Each row below holds a small network's activations on one input, seen along a few directions.
In each table, some parts of the input vary, and every possible input appears once, in random order.
Descriptions start from the smaller parts, as in this example, which fits no table here: values(2) and (point or line(9) or (ring(5) and line(6))).
Shared parts are said once, and a part with two or three values counts as separate values.

Other details of the inputs vary at random and push rows far along three fixed directions, the same in every table; ignore that.

Rows:
r1: [-38, -36,  14, -37,   7, -20, -30,   3,  -1,  44, -88, -24,  27]
r2: [-12,  55, -41,  31, -22,  24,  15, -44,  27,  -9,  44,  20,  14]
r3: [ 36, -44,  25,   3,  -7, -27,   0,  33, -19,   2,  44,  15,   8]
r4: [ 24,  -3, -11,  16, -96, -19,  30,   2, -36, -23,  93,  19,  -8]
r5: [ 38, -37,  12,  -8,  -7, -11,  -1,  47, -24, -17,  31,   7, -20]
r6: [ -5,  21,  22,  -3,  57,  29,  -6,  -4,  16, -18, -33,   5, -27]
r7: [-45,   1, -51, -30, -74,  -4, -11, -21, -27,  18, -26, -40,  17]
r8: [-43,   4, -33, -21, -81,  -7,  -7, -22, -20,  28, -30, -20,  28]
r9: [-40,   1, -43, -23, -77,  -9,  -9, -15, -16,  37, -33, -32,  33]
r10: [ 32, -43,  23, -12, -16, -13,  -4,  43, -32, -19,  25,  14, -23]
r11: [-50,   6, -26, -27, -88,  -8,  -8, -26, -26,  30, -35, -23,  27]
r12: [ -6,  14,  32,  12,  61,  14,  -6, -19,  28,  -2, -18,  18,  -1]
r13: [ 38, -45,  24,   4, -10, -30,   1,  41, -17,  -5,  32,  21,  -8]
r14: [ 36, -45,  33,   4, -12, -29,   8,  31, -19, -11,  32,  15, -15]
r15: [ -2,  11,  12,   3,  66,  17,  -6,  -6,  15, -15, -27,  -4, -20]
r16: [ 39, -46,  25,   5, -12, -32,   9,  35, -14, -10,  35,  12, -15]
r17: [ -1,  11,  23,  15,  60,  14,  -5, -16,  31,  -2, -16,  19,   1]
r18: [  6,  22,  10,  13,  58,  11,   8,  -9,  33,  -1, -19,  -9,  -9]
r19: [ -5,  68, -50,  16, -20,  41,  19, -26,  12, -22,  36,  -1,  -8]
r20: [  6,  20,  13,  13,  66,  12,   1,  -3,  29,   4, -13,   6,   4]
r21: [  4,  17,  10,  15,  66,  12,  -1,  -4,  34,   4, -16,   9,   3]
r22: [-14,  64, -37,  20, -18,  34,  19, -41,   2, -31,  42,   3, -14]
r23: [-34, -40,  12, -34,   9, -17, -32,   0,   1,  47, -80, -29,  32]
r24: [ 29, -46,  46,  -1,  -6, -30,   0,  35, -28,  -5,  33,  27,  -3]
r25: [  5,  12,   1,   7,  73,  17,  -4,   1,  21, -12, -19, -12, -17]
r26: [ -5,  65, -53,  23, -11,  32,  21, -32,  10, -23,  44,  -9,  -5]
r27: [ -3,  60, -45,  32, -22,  23,  28, -37,  27, -13,  41,  -1,  -1]
r28: [ -2,  15,  22,  14,  62,  13,  -2,  -9,  29,  -1, -21,  18,  -1]
r29: [ 37, -44,  17, -10, -14, -16,  -3,  47, -26, -20,  32,  14, -23]
r30: [-26, -38,  15, -40,   8, -21, -28,  16,  -9,  47, -90, -39,  23]
Each input here is: line(5) and (values(2) or line(4)).
Question: The inputs of r7 and r26 match in every part but the line(5) part. If r29 is changed in the same way as r7 into r26, which row does it become?
Answer: r19
Question: A walk changes only the line(5) part. It starts at r20 and steps to r21. List the rest of the walk in order.
Answer: r1, r28, r24
Question: Change only the line(4) part in r20. List by row number the other rows that result.
Answer: r3, r18, r30
Question: List by row number the other rows that have the line(5) part in common with r25.
Answer: r5, r9, r21, r23, r27

Rows:
r31: [ -2, -21,  24, -14, -23, -12,  -5,   8, -24,  -1,  -1,   8,  -3]
r32: [-17,  39, -12,   2, -15,  22,   7, -22,  -4,  -6,   4,   3,   1]
r33: [-36,   1,  32, -17,  49,   7, -16, -21,  21,  17, -88, -16,  -4]
r34: [-10,  39, -35,   0,  -5,  30,   4, -17,  -2, -17,  11, -13,  -9]
r35: [ 36,  -6,  47,  27,  67,  -2,   5,  13,  15, -21,  36,  41, -13]
r36: [ 48,  -3,  23,  24,  86,  11,   3,  26,  14, -29,  42,  20, -20]
r37: [-15,  33, -15,   8,  -9,  14,   5, -22,   1,   5,  13,   4,  18]
r38: [-11,  25,  -7,  18, -11,   5,  11, -30,  12,   0,  18,  10,  10]
r39: [-23,   9,  13, -19,  46,  15, -16,   1,  32,  25, -89, -16,   2]
r40: [  5, -31,  10,   0, -19, -25,  -1,   5,  -8,   9,   4,  -2,   7]
r41: [  5, -29,   0,  -8, -17, -13, -13,  19, -10,  11,   5,  11,  14]
r42: [ -3,  28, -29,  19, -10,   4,  15, -22,  16,   0,  19,  -7,   7]
r43: [ -4,  31, -24,  13, -12,  11,  17, -19,  11, -12,  10,  -9, -12]
r44: [ 13, -23,  -4,  -4, -13, -23,   3,  18, -12,  13,   9, -19,   8]
r45: [  3, -26,  13,  -7, -26, -18,   2,   7, -14,  -3,  -3,  -4, -11]
r46: [ -2, -27,  -3, -18, -18,  -5, -12,  14, -22,  -8,  -3,  -3,  -8]
r47: [ 12, -21,   0,  -5, -22, -16,  -3,  23,  -1,  21,   2,   4,  18]
r48: [ -2,  36, -28,   9,  -9,  13,  17, -13,   8,  -9,  10, -18, -11]
r49: [  1, -23,   1, -15, -25,  -5, -12,  19, -16,   0,  -6,   8,  -3]
r50: [  1, -32,  -4, -12, -13, -13, -12,  13, -16,   3,   6,  -1,   9]
Question: What is each input in this table made of?
Answer: values(2) and (line(4) or line(6))
Question: Change only the values(2) part in r49. List by row number the other rows that result.
Answer: r41
